Each row below holds a small network's activations on one input, seen along a few directions.
Each table varies a few parts of the input and shows all the possible inputs, shuffled.
Descriptions start from the smaller parts, as in this example, which fits no table here: line(4) and (point or line(9) or (values(3) and ring(8))).
Shared parts are said once, and a part with two or three values counts as separate values.

Other details of the inputs shift rows strongly along three fixed directions, in all tables alike. That doesn't count.
To show where, the next rows are all for the same input, with only those details redrawn:
1,12,3,0,14,5,-9,3,23,22,-19,5,5,-8
4,23,-1,-6,-3,1,-19,22,22,22,-14,-21,12,6
16,-4,8,6,19,12,11,-10,-3,16,0,16,-11,-19
-35,5,-10,-27,-14,-20,-41,17,45,-28,-3,-15,22,34
15,19,5,5,11,10,-4,10,13,35,-17,-5,3,-12
-3,-20,-3,-17,-10,-6,-4,2,-7,-33,32,-8,-6,16
25,2,8,7,14,15,13,-1,-10,24,2,3,-11,-18
-32,2,0,-9,23,-7,-24,-14,55,0,-32,31,14,0

Rows:
r1: 5,-22,-2,-2,-15,-4,24,-12,-32,-29,25,4,-11,-11
r2: -31,-32,2,-1,15,-10,16,-43,6,-35,-6,52,-5,-20
r3: 27,34,-10,14,-15,6,-5,27,-7,35,-11,-30,5,9
r4: 2,-20,-1,4,3,-1,26,-25,-15,-17,5,27,-11,-24
r5: -24,-20,-19,-12,-14,-19,-15,-10,8,-53,18,12,1,35
r6: -21,10,-3,-8,19,-5,-25,-5,53,8,-32,21,15,0
r7: -22,-7,0,2,8,-7,7,-23,16,-8,-22,32,5,-20
r8: 42,33,-1,27,-4,17,12,20,-25,54,-12,-24,-4,-8
r9: 15,24,-6,18,4,6,-1,6,4,34,-24,-1,3,-1
r10: -12,18,-4,3,-1,-6,-4,-1,26,15,-36,8,16,-16
r11: 20,-4,4,5,18,12,11,-10,0,15,0,17,-11,-19
r12: -24,-4,-10,-27,-19,-17,-31,17,26,-36,14,-20,14,34
r13: 1,-18,-8,-20,-15,-7,-7,6,-4,-38,35,-11,-5,19
r14: -7,-21,19,16,-1,6,20,-9,-60,-11,29,-9,-16,14
r15: 20,-6,-15,0,-26,-3,5,11,-33,-23,34,-22,-10,24
r16: -16,-22,30,17,9,7,34,-21,-49,-1,6,7,-10,-22
r17: 3,0,32,15,20,18,15,0,-31,33,0,-11,-7,-13
r18: 13,20,-4,-12,-25,-1,-18,39,1,7,13,-49,10,21
r19: -5,9,0,-3,16,2,-13,-2,33,16,-22,13,7,-6
r20: 21,15,-14,0,-39,-4,-6,35,-30,-6,27,-51,1,33
r21: 4,-24,4,6,4,2,32,-28,-25,-17,10,28,-15,-27
Q: Changing only one part turns r3 into r1. The same change can be made to r9. Which row results?
A: r21
Q: What do these inputs look like to the network?
A: values(3) and (point or line(6))

Rows:
r22: 17,-15,-8,-7,-12,0,9,-1,-15,-23,29,2,-13,-1
r23: -28,-2,3,-5,27,-5,-20,-16,45,0,-29,26,12,2
r24: -14,7,3,-4,14,-1,-13,-1,27,13,-16,12,7,0
r25: -13,14,9,7,-3,0,-4,6,3,13,-22,-10,11,-4
r26: 6,-5,6,1,-28,0,14,15,-44,-12,29,-32,-6,5
r27: 7,28,-2,-8,-13,-1,-22,36,13,22,-6,-44,17,20
r28: 10,7,-3,5,14,6,1,-9,20,14,-20,21,-1,-18
r29: -9,19,5,6,-6,-2,-5,11,2,17,-23,-20,15,0
r30: 16,20,10,15,-9,9,16,16,-29,36,-6,-23,0,-15
r31: 8,14,11,16,-2,9,16,6,-22,32,-10,-9,-1,-19
r32: -23,-9,0,-16,-3,-9,-20,2,19,-23,8,0,5,18
r33: 12,13,13,18,4,11,15,3,-20,29,-16,-12,0,-19
r34: 29,-18,-8,-2,-5,3,20,-7,-26,-16,30,2,-17,-5
r35: -21,-7,-20,-8,1,-15,-21,-12,34,-30,-6,26,5,22
r36: 3,4,6,4,20,7,1,-5,11,23,-12,12,0,-10
r37: 13,21,5,24,-3,9,10,9,-23,34,-15,-13,0,-4
r38: -22,-3,-7,-9,-2,-10,-25,3,19,-21,4,1,7,32
r39: 1,-27,-9,-8,5,-4,12,-23,-3,-29,21,33,-15,-7
r40: -7,-14,-1,-18,-18,-6,-8,12,-12,-29,36,-19,-4,22
r41: 8,-23,-10,-7,1,-4,13,-18,-8,-28,23,22,-13,-2
r42: 21,-18,9,-2,-2,9,14,0,-34,-12,36,-10,-18,0
r43: 7,-31,10,-1,17,7,16,-22,-22,-22,25,19,-20,-7
r44: -15,-7,13,18,31,4,20,-34,3,19,-30,44,-2,-30
r45: 13,0,-2,9,21,10,13,-19,11,20,-15,37,-9,-30
r46: 23,27,-13,-3,-16,0,-12,27,11,19,-9,-33,10,5
r47: -19,-4,-15,-17,-6,-14,-23,-2,35,-31,-5,6,11,16
r48: -25,11,-4,-11,-27,-16,-18,22,4,-15,-2,-35,21,27
Q: Changing only one part turns r45 into r40. The same change can be made to r46. Which row results?
A: r23
Q: What do these inputs look like to the network?
A: values(3) and (point or ring(8))
Q: List by row number the other rows that have the values(3) part in common with r33.
A: r25, r26, r29, r30, r31, r37, r44, r48
Q: Which other rows does r44 become when the values(3) part takes its other values? List them by row number.
A: r36, r41
